Each row below holds a small network's activations on one input, seen along a few directions.
Each table varies a few parts of the input and shows all the possible inputs, shuffled.
Descriptions start from the smaller parts, as in this example, which fits no table here: one of 5 places around a ring, together with either a single point or one of 9 places around a ring or (one of 2 separate values, together with one of 6 places along a line).
Shared parts are said once, and a part with two or three values counts as separate values.
In the rows, zero is written as 128.

Table:
R1: [137 150 106  88 117  96 113 105 162 128 109 144 113 124 113]
R2: [125 118 161 129 122 142 123 151 161 104 139  94 130 134 142]
R3: [134 153 103 136 112  91 127  92 113 163  77 176 131 105 103]
R4: [119 109 115 171 134 140 142 127  86 132 136 126 150 107 123]
R5: [134 170  97  82 129  88 126 100  73 156  95 171 101 152 106]
R6: [130 113 144 128 141 144 129 135 154 117 165 101 117 136 158]
R7: [122 122 140 138 117 151 137 134 145 100 139 103 120 119 123]
R8: [139 140 124  81 126  90  97 116 178 132 104 136 125 147 122]
R9: [142 161 117  41 141  98  95 118 127 140 117 147  89 180 131]
R10: [123 119 124 153 138 152 143 121 117 107 133 118 139 114 124]
R11: [133 116 122 194 138 142 152 117 100 136 124 137 140  97 117]
R12: [137 172  94  64 123  98 125 105  92 158  98 161  96 145 120]
R13: [132 105 150 135 146 134 110 168 179 102 155 102 137 147 156]
R14: [142 146 129  84 129  84  83 138 191 126 107 142 123 159 142]
R15: [135 162 100  39 123 112 117 104 116 153 100 151 107 162 124]
R16: [133 117 156 126 126 128 120 167 175 106 140  96 131 157 155]
R17: [134 105 151 127 145 148 132 154 157 111 137 100 139 128 146]
R18: [122 127 125 182 128 135 158 114  85 152 139 135 129  95 127]
R19: [124 117 126 152 132 143 148 121 112 127 145 121 137 113 127]
R20: [131 105 141 122 150 145 106 170 163 115 148 100 147 156 163]
R21: [135 171  98  95 122  92 128  99  63 175  92 182 101 141 106]
R22: [120 128 158 123 129 139 111 158 175 112 144 107 135 163 155]
R23: [118 121 123 175 131 142 144 133 105 118 130 120 131  99 119]
R24: [123 106 136 132 132 152 135 135 140 112 139 106 147 122 128]
R25: [119 103 142 121 140 151 107 153 146 123 150 101 147 123 150]
R26: [125 118 135 162 113 124 160 128 100 127 133 136 126 102 119]
R27: [129 107 122 124 134 158 117 132 129 123 157 107 140 120 132]
R28: [117 105 136 123 123 158 126 126 131 122 149 113 136 128 130]
R29: [134 155 103 108 117  81 127 103 139 133 101 154 122 116 101]
R30: [124 106 151 123 136 143  99 158 166 114 147 107 137 155 165]
R31: [124 120 133 120 113 150 136 132 149 114 143 109 131 129 122]
R32: [126 115 120 176 134 140 138 121  75 140 134 142 151 104 117]
R33: [124 114 125 165 127 147 143 126  95 139 132 126 124 110 120]
R34: [123 133 137 189 120 137 155 122  92 125 115 137 131 100 112]
R35: [113 132 134 178 116 137 151 118  95 146 125 145 130 105 108]
R36: [136 150 102 124 104  76 122 103 119 143  94 161 118 109 105]
R37: [118 131 130 172 120 126 146 123 107 124 128 124 126 108 106]
R38: [141 158 120  33 128  98  90 139 143 147 100 144 113 198 157]
R39: [132 119 124 148 139 144 142 119 111 130 141 115 150 111 133]
R40: [122 113 161 117 138 137 121 137 158 113 144 120 129 135 138]
R41: [122 127 129 144 120 143 142 124 126 121 135 127 127 113 117]
R42: [121 116 133 150 123 141 151 132 128 110 134 132 124 108 115]
Q: What do these inputs look like to the network?
A: one of 6 places along a line, together with either one of 2 separate values or one of 5 places around a ring
Q: Changing only the place on the line of 6 turns R6 into R30. The same change can be made to R17. Which row results?
A: R13
Q: Start at R32 and move only the place on the ring of 5, one step at a time. The first step leads to R11. Which rows follow, in order?
A: R34, R35, R18
Q: Which other rows agree with R12 in the place on the line of 6? List them by row number.
A: R10, R19, R29, R39, R41, R42

Table:
R43: [132 143 109 135 119 128 142  92  93 151 107 160 126 103 102]
R44: [121 147 107 121 119 131 151 110  69 157 109 140 121 119 112]
R45: [126 150 121 141 107 105 151  94 111 144  90 150 129 111 100]
R46: [128 141 106 136 116 110 125 112  80 152 107 159 122 122 116]
R47: [124 107 143 166 148 150 134 162 122 113 161  96 142 137 145]
R48: [135 149 110 142 118  94 133 108 109 149  92 162 125 119 112]
R49: [142 124 147  34 143 120  76 162 214  93 147 109 108 189 168]
R50: [121 109 160 171 132 140 122 158 160 117 151 102 138 121 148]
R51: [120 105 147 154 139 177 147 142 131 121 164  97 134 123 150]
R52: [153 167  98  13 134  74  84 112 159 138  91 161  97 184 129]
R53: [120  92 136 160 138 161 136 139 134 104 163 100 148 108 129]
R54: [115 102 153 162 121 144 136 145 155  97 152 100 146 101 124]
Q: What do these inputs look like to the network?
A: one of 2 separate values, together with either a single point or one of 5 places around a ring
Q: Changing only the choice among 2 separate values turns R48 into R50. The same change can be made to R45. Which row results?
A: R54

Table:
R55: [140 164  82  63 130  93 113  94  64 173  99 171  98 165 114]
R56: [121 109 166 150 136 168 135 159 150  97 150  91 143 137 151]
R57: [132 164  99 112 111  84 124 101 117 148 106 162 115 110  86]
R58: [114  88 156 148 142 186 142 153 138 106 180  77 143 123 154]
R59: [133 123 148 130 134 128 115 160 182 113 133 112 131 133 153]
R60: [127  96 145 150 137 153 119 145 167 104 140 100 137 144 154]
R61: [130 133 124 167 123 108 128 112 109 146 102 151 132 102 105]
R62: [125 133 118 180 128 132 144 120  95 137 123 134 152  95 108]
R63: [129 149 121 120 113  91 134 107 109 146  95 155 132 103  98]
R64: [135 129 131  77 122 108 106 122 189 107 123 131 109 156 136]
R65: [140 147  99  34 137 110  91 135 138 139 134 136  86 201 161]
R66: [136 129 138  95 132 108 110 143 182 103 127 127 125 141 145]
R67: [119 124 136 186 119 148 160 122  86 139 138 131 142  94 114]
R68: [112 105 129 181 127 175 170 118  67 136 141 114 147  88 113]
Q: Changing only one part turns R60 into R62. The same change can be made to R65. Which row results?
A: R55
Q: What do these inputs look like to the network?
A: one of 2 separate values, together with either a single point or one of 6 places along a line
Q: Change only the place on the line of 6 in R57. List by row number the other rows that result.
A: R61, R62, R63, R67, R68
